A small network was trained on invented records. Each row is its activation on one of them, seen along a few directions.
Each row is followed by the record's values for the fields Kivi, Mezi, Pese, Birem.
A field that a record lacks is written absent.
Other fields move the rows too, some of them a lot.
In the rows, zero is written as 500.
Strong random noise was added to every row along 5 fixed directions; ignore it. To show where, here is one row again and again, with new noise each time:
[460 323 313 617 419 146 599 578 505 415 444 579 525 584 569 333 547 569
 550]
[567 548 652 590 496 396 652 405 484 676 344 523 449 528 342 609 418 416
 634]
[496 347 223 495 378 248 641 453 504 357 351 595 578 500 583 302 570 667
 547]
[541 439 511 457 653 541 555 341 502 543 598 451 461 604 722 397 555 468
 637]
[558 466 493 517 579 419 580 257 412 645 467 500 487 590 628 574 524 399
 563]
[478 372 406 594 530 292 596 572 516 472 542 498 478 615 614 344 575 507
 623]
[484 317 481 516 586 348 464 423 542 438 629 547 472 639 755 288 479 529
 545]

[489 360 586 582 597 372 562 715 596 536 574 463 406 575 483 389 462 475
 564] -> {Kivi: l3, Mezi: p1, Pese: d1, Birem: absent}
[461 295 268 632 516 178 347 559 409 487 554 651 553 629 775 621 704 375
 259] -> {Kivi: l3, Mezi: p5, Pese: d1, Birem: z1}
[528 564 279 555 483 415 649 448 362 635 380 527 529 537 519 703 641 385
 459] -> {Kivi: l1, Mezi: p5, Pese: d1, Birem: z3}
[491 478 717 618 465 337 437 686 616 448 556 592 415 557 408 472 280 496
 428] -> {Kivi: l1, Mezi: p5, Pese: d2, Birem: z5}
[574 461 480 543 415 248 503 764 543 449 443 590 322 533 407 494 343 453
 502] -> {Kivi: l2, Mezi: p7, Pese: d2, Birem: z1}
[462 365 412 494 425 349 371 310 479 520 430 631 581 484 606 475 517 530
 336] -> {Kivi: l3, Mezi: p7, Pese: d1, Birem: absent}
[462 488 450 554 524 331 560 513 391 502 582 449 434 604 602 525 413 373
 567] -> {Kivi: l2, Mezi: p2, Pese: d2, Birem: z3}
[520 404 529 569 549 544 276 502 451 564 549 566 561 619 635 548 731 453
 346] -> {Kivi: l3, Mezi: p4, Pese: d2, Birem: z1}
[491 536 475 261 487 752 480 375 545 394 458 507 485 461 596 383 459 594
 514] -> {Kivi: l2, Mezi: p2, Pese: d1, Birem: z3}
[372 537 680 678 503 500 476 598 546 529 689 359 486 508 383 437 417 528
 693] -> {Kivi: l3, Mezi: p7, Pese: d2, Birem: z5}
[591 574 704 311 319 667 492 111 560 448 197 700 627 296 358 512 225 720
 425] -> {Kivi: l3, Mezi: p5, Pese: d2, Birem: z5}
[581 549 380 315 604 636 345 301 308 520 656 403 494 518 783 663 491 382
 367] -> {Kivi: l2, Mezi: p4, Pese: d2, Birem: z5}
[536 507 387 278 419 433 543 564 546 340 355 542 465 429 535 452 370 543
 465] -> {Kivi: l2, Mezi: p2, Pese: d1, Birem: z5}
[458 496 374 524 420 442 479 571 508 482 472 521 589 518 462 500 621 570
 440] -> {Kivi: l1, Mezi: p4, Pese: d1, Birem: z5}
[542 633 450 475 527 610 727 697 558 496 441 460 458 389 359 407 629 565
 648] -> {Kivi: l1, Mezi: p5, Pese: d1, Birem: z2}
[507 387 604 656 513 331 415 808 593 414 506 599 424 600 414 438 449 574
 415] -> {Kivi: l1, Mezi: p4, Pese: d2, Birem: z1}
[400 450 258 618 480 427 570 718 508 434 545 491 534 545 559 392 715 545
 512] -> {Kivi: l1, Mezi: p5, Pese: d1, Birem: z3}
[336 514 596 642 501 274 458 789 497 489 728 391 389 593 411 522 336 377
 574] -> {Kivi: l2, Mezi: p3, Pese: d1, Birem: z3}
[523 420 486 413 465 344 438 724 650 326 489 643 335 493 476 349 312 567
 516] -> {Kivi: l2, Mezi: p7, Pese: d1, Birem: z1}
[478 497 457 497 501 419 557 481 439 579 494 454 392 485 463 568 361 485
 586] -> {Kivi: l2, Mezi: p7, Pese: d1, Birem: z5}
[427 469 545 597 562 428 600 297 352 640 502 420 495 572 542 527 560 463
 592] -> {Kivi: l3, Mezi: p2, Pese: d2, Birem: z2}
[422 514 481 627 439 435 597 546 475 623 475 451 553 544 410 555 622 469
 613] -> {Kivi: l3, Mezi: p2, Pese: d1, Birem: z5}
[510 400 175 348 639 481 449 428 330 417 670 363 391 572 904 507 584 342
 399] -> {Kivi: l2, Mezi: p7, Pese: d2, Birem: z3}
[508 361 470 343 668 517 589 520 571 390 573 512 347 582 712 248 434 583
 650] -> {Kivi: l2, Mezi: p2, Pese: d1, Birem: z4}
[479 457 536 493 692 460 433 476 549 529 725 447 425 595 719 376 431 476
 568] -> {Kivi: l1, Mezi: p7, Pese: d1, Birem: absent}
[536 541 615 298 560 830 386 437 614 346 580 435 549 436 577 333 561 685
 573] -> {Kivi: l3, Mezi: p4, Pese: d2, Birem: z1}
[489 321 625 680 406 203 320 578 460 515 446 659 515 568 390 608 421 510
 261] -> {Kivi: l3, Mezi: p4, Pese: d2, Birem: z1}
[556 567 554 453 554 579 480 334 469 617 483 545 494 511 575 660 458 441
 412] -> {Kivi: l1, Mezi: p5, Pese: d1, Birem: z5}
[524 475 776 355 566 599 245 134 548 493 529 670 512 438 607 574 180 453
 271] -> {Kivi: l3, Mezi: p5, Pese: d1, Birem: z3}
[433 366 560 604 499 366 496 769 579 421 554 528 496 554 368 387 436 553
 475] -> {Kivi: l3, Mezi: p4, Pese: d1, Birem: z3}
[371 423 581 717 437 380 408 651 503 589 589 512 545 586 350 501 568 514
 525] -> {Kivi: l3, Mezi: p4, Pese: d1, Birem: z5}
[558 543 491 428 466 511 526 317 374 582 430 536 493 497 581 670 450 412
 428] -> {Kivi: l2, Mezi: p5, Pese: d2, Birem: z5}
[473 381 388 546 400 290 449 418 457 507 451 632 592 551 466 538 529 488
 345] -> {Kivi: l3, Mezi: p4, Pese: d1, Birem: z3}
[478 447 561 537 509 507 451 459 501 539 552 430 479 550 542 514 450 461
 465] -> {Kivi: l3, Mezi: p1, Pese: d2, Birem: z5}
[405 451 802 594 591 457 350 601 579 532 735 480 459 609 472 428 301 435
 535] -> {Kivi: l3, Mezi: p4, Pese: d1, Birem: z3}
[512 544 280 398 443 536 650 666 488 294 512 425 493 384 532 360 517 591
 605] -> {Kivi: l2, Mezi: p5, Pese: d2, Birem: z3}
[485 482 431 381 533 612 540 378 493 436 535 478 533 440 587 496 510 646
 441] -> {Kivi: l1, Mezi: p5, Pese: d1, Birem: z5}
[561 550 605 516 490 583 592 444 526 629 355 569 526 513 312 553 508 480
 591] -> {Kivi: l3, Mezi: p4, Pese: d1, Birem: z3}

Here are new rows. What are their fields?
[488 470 598 403 474 534 409 237 484 495 473 631 583 435 476 410 417 649
 463] -> {Kivi: l3, Mezi: p4, Pese: d1, Birem: z2}
[566 553 536 440 508 683 592 334 451 651 399 478 520 423 433 678 550 472
 489] -> {Kivi: l3, Mezi: p5, Pese: d1, Birem: z5}
[620 491 753 370 682 628 354 501 592 507 713 522 231 589 649 446 242 399
 556] -> {Kivi: l2, Mezi: p7, Pese: d2, Birem: z1}
[500 511 499 508 529 544 578 371 526 590 481 485 489 454 466 476 527 522
 656] -> {Kivi: l3, Mezi: p7, Pese: d1, Birem: absent}
[552 414 567 508 547 408 453 490 545 596 528 578 457 573 545 491 473 422
 441] -> {Kivi: l3, Mezi: p1, Pese: d1, Birem: absent}
[517 399 230 357 332 288 547 552 521 221 444 566 488 380 559 295 290 716
 497] -> {Kivi: l2, Mezi: p7, Pese: d2, Birem: z5}
[486 527 780 776 492 268 483 569 454 806 484 558 435 636 211 791 378 218
 471] -> {Kivi: l3, Mezi: p4, Pese: d1, Birem: z3}
[433 594 903 844 549 341 466 823 579 685 567 480 313 710 210 672 401 199
 541] -> {Kivi: l1, Mezi: p2, Pese: d2, Birem: z3}
[457 484 521 600 310 299 527 396 475 542 328 635 593 401 318 614 334 573
 453] -> {Kivi: l3, Mezi: p5, Pese: d1, Birem: z5}
[518 469 595 586 488 210 404 505 433 572 564 562 309 566 501 644 202 350
 465] -> {Kivi: l2, Mezi: p7, Pese: d2, Birem: z1}
[423 523 551 602 570 585 455 676 534 533 666 408 513 543 428 461 604 452
 614] -> {Kivi: l3, Mezi: p4, Pese: d1, Birem: z3}
[523 432 794 585 652 359 388 532 545 677 654 519 391 628 542 551 318 313
 480] -> {Kivi: l3, Mezi: p1, Pese: d1, Birem: absent}
[498 500 240 461 537 606 609 690 521 427 529 448 511 479 600 398 743 531
 501] -> {Kivi: l1, Mezi: p5, Pese: d1, Birem: z3}
[589 481 811 494 544 629 432 479 649 528 508 628 414 549 483 475 430 486
 501] -> {Kivi: l3, Mezi: p5, Pese: d2, Birem: z1}
[496 600 557 522 437 550 728 739 651 343 415 506 459 392 267 223 505 717
 722] -> {Kivi: l1, Mezi: p5, Pese: d2, Birem: z2}
[475 399 392 508 575 396 401 649 523 398 646 563 527 633 701 375 571 560
 442] -> {Kivi: l1, Mezi: p4, Pese: d1, Birem: z5}
[560 667 342 395 395 690 781 594 436 443 263 356 486 298 333 533 477 620
 686] -> {Kivi: l2, Mezi: p5, Pese: d2, Birem: z5}
[513 588 585 513 449 419 611 520 446 565 416 556 423 443 333 660 298 405
 542] -> {Kivi: l2, Mezi: p5, Pese: d1, Birem: z3}
[543 547 462 437 449 647 496 433 545 461 420 529 512 436 513 472 497 593
 436] -> {Kivi: l1, Mezi: p5, Pese: d2, Birem: z5}
